m = [[-39, -79, 74, -31, -1, -43, 38, 0, 1, 83, -27, 13], [-31, -91, -16, -87, -4, 46, 65, -56, -92, 59, -13, 57]]
Rows and columns are counted from 1.
(1, 1) => -39
(2, 6) => 46
(2, 8) => -56
(2, 9) => -92
(1, 6) => -43
(2, 4) => -87
(1, 9) => 1
(1, 5) => -1
(1, 4) => -31
(1, 12) => 13
(1, 8) => 0

X =
[[115, 145, 52, 46, 12, 49, 149, 110, 114, 114],
 [179, 112, 209, 175, 202, 201, 129, 179, 109, 154],
 [193, 135, 139, 96, 101, 148, 168, 184, 91, 166],
 [162, 107, 213, 187, 213, 199, 115, 166, 117, 142],
 [194, 119, 195, 153, 177, 194, 145, 190, 100, 165]]
Rows and columns are counted from 1.
(1, 1) => 115
(3, 8) => 184
(1, 2) => 145
(5, 7) => 145
(5, 1) => 194
(2, 9) => 109
(1, 3) => 52
(5, 4) => 153
(2, 5) => 202
(5, 5) => 177
(2, 2) => 112
(2, 6) => 201
(3, 1) => 193
(3, 6) => 148
(2, 7) => 129
(4, 10) => 142
(3, 5) => 101
(3, 9) => 91
(5, 2) => 119
(1, 9) => 114
(3, 3) => 139
(4, 7) => 115

data =
-40 -44 -32 -39 -77 -51 -69 -17 -44 -6
-47 6 -13 -13 -29 7 -23 54 -5 9
22 29 -26 -25 -4 -29 -21 -44 -42 24
-24 34 38 33 -51 66 -14 -56 -42 -4
43 18 -37 -37 71 -54 19 -17 56 42
2 57 13 8 2 -6 16 -30 -12 22
-53 3 52 22 -38 69 -9 75 27 -31
-10 -25 -51 -59 -27 -40 -56 -7 -14 11
50 14 48 49 87 37 42 43 79 -12
-8 22 44 38 -1 28 59 50 35 -15
Rows and columns are counted from 1.
(1, 1): -40
(10, 10): -15
(2, 2): 6
(2, 3): -13
(6, 7): 16
(8, 4): -59
(10, 3): 44
(10, 7): 59
(1, 8): -17
(9, 8): 43
(6, 5): 2
(1, 5): -77
(10, 1): -8
(7, 3): 52
(3, 10): 24
(4, 2): 34
(7, 9): 27
(8, 8): -7
(8, 2): -25
(10, 4): 38
(7, 6): 69
(2, 8): 54
(9, 1): 50
(6, 2): 57
(8, 7): -56
(1, 6): -51
(7, 8): 75
(3, 4): -25
(9, 10): -12
(5, 9): 56
(3, 1): 22
(7, 7): -9

grid =
-65 -34 5 13 33
21 -10 10 -9 1
18 -3 6 2 3
18 -16 7 -7 2
24 -14 14 1 2
39 37 -6 -10 15
18 -8 8 -6 -8
62 5 12 14 24
21 -8 10 1 2
19 -8 7 1 7
18 -14 -1 -11 12
-12 -15 39 -89 -3
Rows and columns are counted from 1.
(1, 1) => -65
(3, 1) => 18
(11, 3) => -1
(7, 3) => 8
(9, 3) => 10
(2, 2) => -10
(10, 5) => 7
(3, 5) => 3
(10, 3) => 7
(4, 5) => 2
(8, 3) => 12
(1, 2) => -34
(12, 2) => -15
(5, 4) => 1
(2, 4) => -9
(3, 3) => 6
(8, 5) => 24
(10, 4) => 1
(2, 1) => 21

a =
-77 -24 -42 83 73 60
-18 -80 -29 33 -15 -75
19 37 42 53 -3 78
-23 -76 -7 39 25 63
-83 74 62 12 45 -82
-39 15 -64 -73 75 5
-56 72 25 56 -27 35
-42 -27 56 13 -58 25
8 61 11 -34 4 72
-50 65 10 38 59 -47
52 10 -31 -27 20 26
Rows and columns are counted from 1.
row 1 col 1 -> -77
row 9 col 6 -> 72
row 10 col 5 -> 59
row 2 col 3 -> -29
row 11 col 5 -> 20
row 7 col 5 -> -27
row 5 col 3 -> 62
row 4 col 1 -> -23
row 3 col 5 -> -3
row 7 col 6 -> 35
row 7 col 2 -> 72
row 6 col 3 -> -64
row 5 col 6 -> -82
row 2 col 6 -> -75
row 6 col 6 -> 5
row 3 col 4 -> 53
row 8 col 3 -> 56
row 8 col 6 -> 25
row 1 col 6 -> 60
row 9 col 1 -> 8
row 4 col 4 -> 39
row 9 col 5 -> 4
row 9 col 4 -> -34
row 1 col 3 -> -42

W =
37 -39 7 -10 -17 -10 5 28 -35
0 14 59 -12 -3 -48 -14 -16 -35
-43 28 14 8 14 -24 2 -15 18
-11 49 16 43 -30 -43 -11 7 -28
29 -49 21 -25 -15 1 -1 -13 -37
-2 -4 -15 -18 40 50 13 2 52
15 -8 -43 2 -5 -19 7 3 15
-14 -6 21 34 -52 -77 11 0 -33
40 -25 -62 -15 -1 60 -10 2 20
-33 0 -25 1 7 20 20 -4 52
Rows and columns are counted from 1.
(1, 1)	37
(9, 5)	-1
(2, 6)	-48
(10, 7)	20
(8, 7)	11
(2, 4)	-12
(5, 6)	1
(6, 8)	2
(8, 9)	-33
(3, 6)	-24
(3, 2)	28
(10, 2)	0
(4, 5)	-30
(8, 6)	-77
(6, 2)	-4
(6, 4)	-18
(4, 1)	-11
(8, 5)	-52
(1, 2)	-39
(7, 8)	3
(9, 1)	40
(7, 6)	-19
(7, 4)	2
(2, 3)	59
(5, 4)	-25
(2, 1)	0
(8, 1)	-14
(2, 7)	-14
(9, 8)	2
(8, 8)	0
(5, 7)	-1
(10, 8)	-4
(1, 8)	28
(10, 4)	1

B = [[366, 38, 99, 204, -802, 66, 469, -802, 429, 171, 210, 495, -857, 34, 115, 432], [329, -60, 536, 530, -489, -259, 494, -504, 516, 158, 528, 469, -330, 531, 533, 515], [390, -344, 259, 305, 320, -201, 339, 307, 332, 448, 310, 346, 276, 212, 273, 332], [41, 288, -30, -31, 384, 380, -12, 392, -22, 98, -30, 0, 297, -30, -30, -21], [301, -162, 129, 174, 410, -14, 229, 405, 214, 364, 178, 244, 319, 89, 143, 215], [119, 113, 310, 294, -562, -77, 260, -568, 280, -47, 291, 238, -421, 314, 304, 279], [-115, 523, -141, -152, 48, 557, -102, 63, -116, -135, -152, -88, -49, -131, -146, -115], [156, -145, 124, 155, -354, -145, 213, -364, 207, 81, 157, 217, -337, 99, 128, 208], [373, -22, 158, 226, 28, 209, 348, 23, 325, 381, 230, 367, -54, 101, 172, 326], [719, -201, 798, 838, -390, -266, 865, -411, 879, 577, 839, 846, -250, 755, 806, 878], [225, -192, 168, 178, 531, -73, 144, 521, 146, 334, 180, 147, 499, 152, 174, 145], [331, -212, 383, 419, -690, -191, 482, -705, 483, 190, 420, 476, -639, 337, 388, 483], [-121, 490, 115, 57, -340, 233, -3, -333, 14, -238, 51, -22, -234, 167, 99, 13], [109, 98, -136, -94, 532, 324, -10, 538, -37, 206, -90, 17, 375, -166, -125, -35], [15, 16, -88, -80, 447, 83, -69, 447, -80, 93, -78, -57, 367, -91, -84, -79]]
Indices start at 1.
row 1 col 1	366
row 6 col 14	314
row 15 col 6	83
row 7 col 10	-135
row 5 col 13	319
row 10 col 9	879
row 4 col 14	-30
row 7 col 2	523
row 5 col 12	244
row 10 col 4	838
row 10 col 13	-250
row 14 col 4	-94
row 12 col 13	-639
row 9 col 11	230
row 10 col 6	-266
row 9 col 12	367
row 5 col 9	214
row 15 col 14	-91
row 9 col 2	-22
row 14 col 2	98
row 5 col 7	229
row 9 col 1	373
row 1 col 12	495
row 13 col 9	14
row 5 col 6	-14
row 13 col 15	99
row 14 col 1	109
row 6 col 2	113
row 15 col 12	-57
row 1 col 2	38
row 8 col 10	81
row 8 col 8	-364
row 8 col 11	157
row 5 col 3	129
row 13 col 8	-333
row 7 col 15	-146
row 15 col 9	-80

A =
[[128 146 125 127]
 [ 92  83 130 120]
 [146 118 116  89]
 [138 194 149 115]
 [ 93  91  95 123]
 [ 82 154 186  84]
 [209 129  30 201]
 [113 106 138  82]
 [121 161 186  55]
 [170 111  40 198]]
Indices start at 1.
(1, 1) => 128
(7, 4) => 201
(2, 3) => 130
(5, 1) => 93
(4, 2) => 194
(2, 1) => 92
(9, 1) => 121
(2, 4) => 120
(1, 3) => 125
(7, 3) => 30
(3, 1) => 146
(3, 3) => 116
(6, 3) => 186
(4, 1) => 138
(6, 2) => 154
(8, 3) => 138
